A small network was trained on made-up records. Each row is its average activation on records with the value named, seen along a few directions.
Values that are neighbours, or in one group, have similar rows; names and order tell nothing.
In the rows, 500 means zero.
Strong random noise was added to every row along 3 fixed directions; ignore it. To show where, here is one row again and again, with new noise each time:
[487 399 456 510 349 654 529 408 526 577 497 390 488 475 557 404 463 484
 510]
[568 497 233 647 354 493 621 560 436 497 520 372 462 505 531 262 331 420
 547]
[318 396 776 319 509 586 481 222 606 647 409 594 443 430 547 600 606 567
 461]
[519 512 453 597 425 486 474 697 550 411 470 499 555 416 513 380 502 414
 582]
[433 384 538 442 387 649 537 299 537 629 476 433 455 477 561 459 487 520
 482]


L, 12 values:
l2: [593 464 610 708 309 678 349 936 493 330 493 480 650 483 556 459 645 466
 482]
l8: [494 575 268 653 647 290 695 321 405 545 494 435 393 521 485 394 332 510
 441]
l6: [463 353 756 277 540 502 400 311 444 640 426 710 502 565 505 779 553 503
 449]
l10: [496 545 453 386 435 509 512 291 504 581 559 564 261 498 488 519 443 579
 418]
l11: [497 641 505 658 665 359 525 565 394 431 453 565 386 530 433 492 419 617
 457]
l1: [507 380 563 237 391 648 504 341 576 737 570 544 489 562 498 609 482 493
 513]
l9: [570 468 392 679 414 481 399 762 556 368 480 437 627 343 561 467 501 319
 579]
l4: [591 509 477 583 576 637 413 641 560 407 594 381 704 627 457 588 520 577
 494]
l5: [417 622 658 445 598 512 343 703 649 328 494 522 557 333 489 660 621 567
 487]
l7: [468 353 652 376 431 534 395 426 528 582 545 634 602 487 475 575 683 408
 490]
l3: [538 767 491 428 784 219 604 641 457 401 484 518 466 564 422 511 580 533
 555]
l12: [331 553 775 278 829 366 498 226 493 440 429 652 525 566 425 676 664 627
 515]
A value of L combines one of 3 hidden first parts with one of 4 second parts; all combinations occur once.
l5 and l10 share the first part; l5 and l11 share the second. Which value has the first part of l11 and the second part of l10?
> l2
l4 and l6 share the first part; l4 and l12 share the second. Which value has the first part of l12 and the second part of l6?
> l7

J, 20 values:
j6: [430 359 597 423 502 348 485 457 448 440 457 631 576 529 472 604 495 497
 488]
j5: [484 542 420 476 605 563 501 421 430 509 605 505 583 533 413 508 553 473
 499]
j7: [540 549 432 529 392 375 437 830 525 472 587 621 553 490 508 464 497 343
 534]
j17: [540 572 457 637 585 476 471 695 491 364 386 437 544 470 584 434 521 590
 528]
j19: [417 554 612 229 677 419 539 371 515 576 585 613 440 557 433 609 519 672
 481]
j16: [545 499 241 578 242 641 573 484 520 618 580 407 375 539 469 272 366 488
 412]
j11: [468 425 559 405 385 618 448 366 576 577 429 417 573 369 545 457 565 386
 549]
j18: [504 554 273 628 539 549 653 308 479 561 616 334 478 528 464 382 467 493
 485]
j1: [394 461 653 443 343 632 390 401 634 499 477 525 489 312 531 538 627 526
 473]
j13: [435 523 559 336 553 252 465 509 480 489 454 664 493 438 506 557 498 348
 536]
j4: [535 478 486 470 490 519 507 567 369 530 530 443 475 667 501 491 506 559
 511]
j14: [546 397 428 496 532 489 589 349 355 543 568 458 557 610 470 468 447 560
 492]
j10: [454 491 600 608 496 513 613 341 572 530 426 566 380 471 558 478 405 519
 500]
j12: [623 411 323 697 368 532 561 517 414 420 455 332 545 468 529 393 390 388
 614]
j15: [533 565 644 500 560 451 501 586 552 442 445 502 396 612 483 623 484 531
 479]
j9: [556 408 382 676 514 659 549 515 474 458 517 289 658 548 537 375 440 462
 516]
j20: [567 510 582 353 423 668 342 518 599 468 540 291 558 465 509 638 588 594
 449]
j2: [478 470 602 392 524 419 512 386 440 646 435 726 417 593 479 547 491 564
 444]
j8: [598 464 261 601 430 779 482 527 559 550 619 126 487 464 596 451 458 495
 510]
j3: [516 462 615 565 409 721 401 598 525 518 463 588 472 458 534 582 561 541
 445]
A value of J combines one of 5 hidden first parts with one of 4 second parts; all combinations occur once.
j12 and j11 share the first part; j12 and j6 share the second. Which value has the first part of j6 and the second part of j11?
> j13
j1 and j8 share the first part; j1 and j7 share the second. Which value has the first part of j7 and the second part of j8?
> j19
j2 and j4 share the first part; j2 and j3 share the second. Which value has the first part of j3 and the second part of j4?
> j15

N, 12 values:
n7: [451 558 550 522 486 328 539 510 493 494 401 671 375 416 535 498 426 461
 484]
n5: [570 664 308 618 598 259 680 544 364 488 529 526 318 637 413 356 328 539
 450]
n4: [643 473 205 683 442 570 549 642 383 446 607 318 605 611 509 358 393 459
 541]
n1: [425 355 666 415 544 714 490 147 533 573 477 343 516 551 535 606 587 633
 442]
n11: [394 718 527 445 783 129 560 572 473 459 488 743 429 503 379 558 555 501
 506]
n8: [485 632 247 557 477 211 727 450 394 566 488 617 343 440 454 279 259 398
 517]
n10: [401 418 855 478 461 563 301 639 669 392 372 732 699 322 509 587 749 406
 560]
n9: [556 382 530 464 455 554 423 533 502 496 505 507 601 530 514 562 485 470
 562]
n6: [546 480 468 529 461 749 469 449 517 538 517 298 490 519 580 520 500 598
 474]
n2: [569 617 316 611 550 465 491 717 539 359 555 357 582 459 486 417 514 456
 561]
n3: [448 505 653 398 511 412 493 511 489 531 453 619 415 519 493 610 518 541
 446]
n12: [496 368 410 344 380 643 577 145 435 709 592 361 395 600 551 499 413 537
 414]
A value of N combines one of 3 hidden first parts with one of 4 second parts; all combinations occur once.
n6 and n3 share the first part; n6 and n1 share the second. Which value has the first part of n1 and the second part of n3?
> n9
n10 and n4 share the first part; n10 and n8 share the second. Which value has the first part of n8 and the second part of n4?
> n11

V, 12 values:
v12: [351 553 713 470 601 514 470 372 602 481 479 518 409 406 497 611 625 635
 390]
v5: [561 509 545 621 555 556 349 898 623 242 466 392 799 366 527 476 672 423
 624]
v6: [456 371 521 324 548 595 507 215 461 654 612 471 531 657 499 599 562 557
 430]
v2: [418 557 490 307 638 366 643 272 405 678 526 587 358 633 481 607 394 637
 414]
v10: [497 508 492 367 491 609 471 394 458 637 610 448 387 573 454 604 497 607
 450]
v8: [432 376 598 448 275 547 501 392 500 589 455 530 367 431 599 579 432 493
 405]
v1: [595 534 221 666 419 343 682 508 369 628 476 563 313 528 515 297 232 386
 511]
v9: [498 453 488 545 404 449 559 465 573 543 422 567 487 522 505 453 495 377
 497]
v4: [504 490 538 512 490 786 436 426 585 525 497 303 546 425 523 492 589 574
 524]
v3: [465 556 620 543 654 436 435 530 509 341 453 516 551 392 467 506 561 549
 558]
v11: [589 511 433 489 523 503 496 593 404 444 494 464 560 660 552 538 461 523
 521]
v7: [465 490 544 476 475 347 530 455 508 479 467 702 542 453 411 391 500 379
 553]
The values of V form 3 separate groups.
List the group mates of v2, in the order listed.
> v6, v10, v11
List the group mates of v5, in the order listed.
> v12, v4, v3
